Each row below holds a small network's activations on one record, seen along a few directions.
After each row come some of the record's fields: C, J, D, T, F, V, B.
The largest differences between rows may come from other fields.
Random noise pushes rows far along 4 fixed directions. That doesn't count. These rows show it; they differ only by the noise:
[ -73 -169 -110 -101   90 -193   15  -53 -269  145  232  141  132  -48
   40 -126  117  178 -199   54  -80  178]
[-215  642 -255  -66 -178   -1   83  395  488  203 -492 -190  104 -318
 -179  -63  -57 -307 -356   53   75  -24]
[ 103 -302 -323   -2  469 -144   48   31 -229  234  232  235   19  229
 -593  265  382  328 -252  333 -161  -50]
[   4  435  -39 -101 -227   -3 -150  232  402   -4 -371  107  144 -198
 -103 -376  -16 -187 -126   31  -30  289]
[ 142  194  -76  -61   -7  -24 -178  162  260    4 -210  260  122   -2
 -343 -253  148    4 -100  172 -120  277]
[-146   67 -135 -269 -190   12  -64   82   82  -39 -162  -86 -264 -247
  236 -273 -108 -342   50 -390  207  -22]

[ -92  130 -121  261 -237   51  105  361  144  240 -274  -47  153   35
 -167  106   77   26 -460  406 -326  -55]
<C:c4 J:j2 D:d4 T:t4 F:f1 V:v4 B:b4>
[ -57  244  -53  -54 -135   59  -76  104  154  -18 -205  -48    6  -54
  -60 -122  -25 -138  -95  -55  -15   35]
<C:c5 J:j2 D:d2 T:t2 F:f1 V:v1 B:b2>
[ 278  114  -45    8   84  -18 -197  138   90   20 -136  207  231  108
 -493 -117  207   52 -158  281 -361  293]
<C:c5 J:j2 D:d3 T:t1 F:f1 V:v3 B:b1>
[-257   62  108  -74  -29 -154  189 -203 -252   89  244 -316  256 -304
  419  -42 -180  -66 -154 -119   57   26]
<C:c2 J:j1 D:d1 T:t1 F:f1 V:v3 B:b2>
[-205  309   98   46 -156 -123  240   45  -89   28 -110 -435  363 -234
  510   45 -223 -155 -263 -150  -36  -14]
<C:c3 J:j2 D:d4 T:t3 F:f2 V:v3 B:b1>
[ -88  127  190   82  -72 -201   78 -151 -154   39  205  220  362  -40
  175 -119  -92  332  -48  186  -73  236]
<C:c5 J:j3 D:d3 T:t1 F:f2 V:v1 B:b2>
[  -5  425  207   57   19 -102   36  -94  117   70  -23 -236  582 -129
    4  -75  -41   31 -248  211 -199  265]
<C:c2 J:j1 D:d2 T:t2 F:f1 V:v1 B:b2>
[ 254   85  186  -81   65   21 -177 -138  -69 -288 -137 -222  197  114
   77 -156  -13 -160  127 -168 -181  147]
<C:c5 J:j2 D:d2 T:t2 F:f1 V:v1 B:b2>
[ 495 -350  145 -157   38  154 -425 -153    2 -299  -12  226 -163  152
 -166 -327   87 -172  451 -194 -121  327]
<C:c1 J:j3 D:d3 T:t1 F:f1 V:v3 B:b1>
[ 153  557   18  195 -439  101 -133  481  600   79 -595  249  363  -77
 -395 -284   58 -118 -329  467 -434  478]
<C:c4 J:j2 D:d3 T:t1 F:f2 V:v3 B:b1>
[-132  177  -28  -57 -273   80  -55   93  191   41 -182  -19   25 -138
   71 -235 -101 -170 -110  -37  -11  274]
<C:c1 J:j2 D:d2 T:t2 F:f1 V:v1 B:b2>
[ 144  158  -96 -241  135  186 -163   48  475 -147 -325 -127 -349 -113
 -388  -31   37 -409  258 -272  250 -125]
<C:c2 J:j1 D:d1 T:t3 F:f1 V:v2 B:b3>
[ 315 -175  155   75   14   53 -253 -126   29 -156   61  221  118  175
 -105 -186   56   70  170  145 -148  253]
<C:c1 J:j3 D:d2 T:t4 F:f1 V:v4 B:b4>
[ 136 -269  190  192  -75   44  -56   48 -164 -102  153  193  -93  211
    2  -49  114  241  139  231 -101  -55]
<C:c3 J:j1 D:d1 T:t4 F:f1 V:v4 B:b4>
[-164  226 -105  -82   63 -117   65  -28  -62  228    7 -273  378 -147
  -18    0   18  -69 -380   48 -157  193]
<C:c2 J:j2 D:d2 T:t2 F:f1 V:v1 B:b2>
[  -4  146  192  -34   28 -157  -40 -142  -44   44   63 -162  429  -51
  184 -120 -119    9  -62   64 -138  179]
<C:c2 J:j3 D:d1 T:t4 F:f1 V:v4 B:b4>
[ -85  225   20  321 -108  -95  267  206 -154  291  -73 -276  467   24
   14  274   32  170 -435  427 -393 -183]
<C:c3 J:j3 D:d3 T:t1 F:f1 V:v3 B:b1>
[ 386 -546  188  -91  419    5 -216 -380 -315 -266  360  233 -166  431
 -101   66  175  284  447 -132  -49 -119]
<C:c5 J:j3 D:d4 T:t3 F:f1 V:v2 B:b3>
[-429  327 -388 -142  104 -107  318   58   75  311    6 -191  -73 -311
    8  271  -40  -39 -334 -140  353 -197]
<C:c5 J:j2 D:d2 T:t2 F:f2 V:v2 B:b3>
[ 135 -140 -164   24 -165  132  -34  242  -21  103 -278 -158 -111   67
 -202   29  136 -239 -193   50 -349  -56]
<C:c4 J:j2 D:d3 T:t1 F:f1 V:v3 B:b1>
[ 373 -288 -181   58   78  407 -157  177  186 -203 -329  -59 -740  307
 -440  308  157 -359  384 -163    7 -543]
<C:c4 J:j3 D:d2 T:t1 F:f1 V:v3 B:b1>
[-463  251 -344 -286 -104  -90  255  120  -43  283  -92 -446 -123 -498
  344   80 -168 -380 -301 -424  311 -232]
<C:c5 J:j2 D:d1 T:t1 F:f1 V:v3 B:b3>
[ 233  -45   -2  -39  425   -7  -85  -74   98  -28  131  271   -7  192
 -413  208  153  270  139   88   97  -31]
<C:c5 J:j3 D:d4 T:t3 F:f1 V:v2 B:b1>
[  59 -337  -43   66   75    0   69  -66 -388   58  162  -64   20  232
  -10  187  154  146 -141   60 -260 -155]
<C:c3 J:j2 D:d2 T:t2 F:f1 V:v1 B:b2>
[  40   72  -64  135   40    0   87  155    2  145 -124 -105  233  119
 -181  188  158   90 -314  228 -275 -103]
<C:c3 J:j2 D:d4 T:t3 F:f1 V:v2 B:b3>
[-352 -325    3 -336  -44 -206   -5 -386 -449   11  520   74 -133 -271
  649 -307 -191   51   83 -514  343  325]
<C:c2 J:j2 D:d2 T:t2 F:f2 V:v4 B:b4>
[ 105   30   32    8  215  -58  -69  -76  122  -13  106  422   26  120
 -361   28   77  367  150  171  137  114]
<C:c5 J:j3 D:d3 T:t3 F:f2 V:v4 B:b4>
[ 170  193   10    7 -127  131 -245  146  460  -82 -313  219  102   71
 -292 -297   94  -87  -45  205 -173  362]
<C:c1 J:j2 D:d4 T:t3 F:f1 V:v2 B:b2>
[-205   14  -80  -51 -320   34   96  210   -6   96 -164 -101 -160 -177
  274 -119 -130 -166 -141 -170   99 -104]
<C:c3 J:j2 D:d1 T:t4 F:f1 V:v4 B:b3>
[  61 -108    8  170  116   82  107   50 -103   -9   52 -213 -147  181
  -49  330  157   51   38  110  -56 -443]
<C:c3 J:j1 D:d4 T:t3 F:f1 V:v2 B:b3>
[ -93 -220  214  -14   60 -174   47 -297 -282  -70  413  117  155  -10
  245 -156  -50  224   65   27   -9  186]
<C:c2 J:j1 D:d1 T:t4 F:f2 V:v1 B:b2>
[-252 -267 -231   82  -38   39  280  127 -314  196   51 -234 -228   93
   69  350   36   -7 -242   -2  -36 -500]
<C:c3 J:j2 D:d1 T:t2 F:f1 V:v1 B:b2>
[  -8 -122  -33 -138  -47    2    0    6 -154  -32 -137 -507   55  -85
  261  -67  -76 -401  -81 -246 -173   -4]
<C:c1 J:j2 D:d1 T:t4 F:f1 V:v4 B:b4>
[ 451 -157   42 -145  274  189 -309  -98  182 -271  -97  148 -259  191
 -592  -66  160 -159  381  -66    7   69]
<C:c2 J:j1 D:d3 T:t1 F:f1 V:v3 B:b2>
[  94   16 -256  -37  260   38  -52   83  187    1  -43  243 -227  164
 -569  192  201   73   -5   64  109  -95]
<C:c5 J:j2 D:d2 T:t2 F:f2 V:v4 B:b4>
[-175  247 -183  -57  378   62  293  -40   80   13 -109 -676 -128  -93
 -110  532 -118 -297  -25 -196  289 -529]
<C:c2 J:j1 D:d2 T:t2 F:f1 V:v1 B:b2>
[-205  406 -256 -193   24   83  121  143  307  124 -332 -446 -209 -295
 -134  194 -227 -495  -17 -279  334 -311]
<C:c2 J:j3 D:d3 T:t1 F:f1 V:v3 B:b2>
[  -2  -64   -2  122 -176    7   31  123  -78  132  -92 -109  187   24
  106  -35   84    7 -301  134 -340   83]
<C:c4 J:j2 D:d4 T:t3 F:f1 V:v2 B:b3>

Here are new rows. What are their fields?
[-278  191  158   70  -48 -111  199 -152 -165   49  193 -114  211  -86
  375   84 -241  214  -54  -23  147  -87]
<C:c5 J:j3 D:d2 T:t2 F:f1 V:v1 B:b2>
[ -25 -161 -254 -124   47  109   19   42  -59  122  -81 -288 -172   20
 -136  142   80 -274 -141 -126 -107 -124]
<C:c1 J:j2 D:d2 T:t2 F:f1 V:v1 B:b2>
[ 437 -122 -134  115  211  353  -95  236  237 -246 -465 -210 -522  327
 -564  378  126 -379  355  -63  -34 -504]
<C:c4 J:j3 D:d3 T:t1 F:f1 V:v3 B:b1>
[  92  293  -73  -20   56  165 -126  161  557  -14 -323   41  -59  -44
 -338  -18   22 -166   92   33  152   45]
<C:c1 J:j3 D:d4 T:t3 F:f1 V:v2 B:b3>
[  91 -504 -107    5  -30  132   -7  -22 -336  -16   53 -121 -307  219
   42  122  122  -97    0 -123 -225 -210]
<C:c4 J:j2 D:d2 T:t2 F:f1 V:v1 B:b2>
[ -37  726  213   94 -380   16 -137  188  447  -57 -367  132  481 -148
    1 -440 -140   -3 -208  233 -132  507]
<C:c5 J:j2 D:d2 T:t2 F:f1 V:v1 B:b2>
[-226  177  -92  211 -347   46  227  284   65  171 -165 -168  -60 -163
  214  135 -131 -148 -183   99  -66 -233]
<C:c4 J:j3 D:d3 T:t1 F:f2 V:v3 B:b1>
[-209 -103   39   26  -53 -217  125  -96 -245  219  349   67  298 -194
  349  -92 -104  189 -181   81    2  274]
<C:c1 J:j3 D:d1 T:t4 F:f2 V:v3 B:b1>
[  75 -260  -28  285  -82   96   31  223  -25   81  -20  165 -192  238
 -146  120  118  170  -34  319 -151 -226]
<C:c4 J:j3 D:d1 T:t4 F:f1 V:v4 B:b4>
[-147  525  240   -7 -163  -64   60   15  318   -5  -99  -34  272 -282
  270 -178 -146   40  -94   40  165  168]
<C:c5 J:j1 D:d4 T:t3 F:f1 V:v2 B:b3>
[-488  360 -190 -111 -184   41  273  100   -3  119 -136 -525 -167 -322
  413  161 -301 -335 -204 -365  320 -378]
<C:c5 J:j2 D:d2 T:t2 F:f1 V:v1 B:b2>
[ 276  -42   77  250 -116  186 -132  285  235 -160 -271  240 -224  315
 -317   14   74   50  189  271 -133 -249]
<C:c3 J:j3 D:d1 T:t4 F:f1 V:v4 B:b4>
[ -16  198   14 -264 -245  -30 -185   18   64   20 -203 -212  202 -287
  171 -440  -80 -392 -122 -258 -150  413]
<C:c2 J:j2 D:d3 T:t1 F:f1 V:v3 B:b1>
[  57 -627   19   13   81   24    1 -207 -522  -96  368  196 -275  306
  109   81  103  250  140  -96  -36 -125]
<C:c3 J:j2 D:d2 T:t2 F:f1 V:v1 B:b2>
[-159  270 -234 -254  -74   -6  -76  117  339   62 -243   12 -147 -270
 -149 -159  -48 -350  -45 -244  236  144]
<C:c2 J:j2 D:d1 T:t1 F:f2 V:v4 B:b4>
[ 470 -518  -75  -60  131  161 -285   36  -43 -231  -12  499 -431  410
 -550  -29  304   41  327    7 -194   29]
<C:c3 J:j2 D:d3 T:t1 F:f2 V:v3 B:b1>
[-242   52    8 -171 -208  -17   17  -83 -180  -24   76 -127  -89 -196
  420 -204 -192 -123   -8 -341  169   74]
<C:c5 J:j2 D:d2 T:t2 F:f1 V:v1 B:b2>
[-267 -336  -78  262 -122 -136  299  103 -461  363  322  -48   61   -1
  303  181   19  314 -345  290 -159 -180]
<C:c4 J:j3 D:d1 T:t4 F:f1 V:v4 B:b4>
[-144  116 -216   71  341   94  246   43   88   95  -21 -195 -283  151
 -340  618  -18   73   14   10  290 -641]
<C:c5 J:j3 D:d2 T:t2 F:f1 V:v1 B:b2>
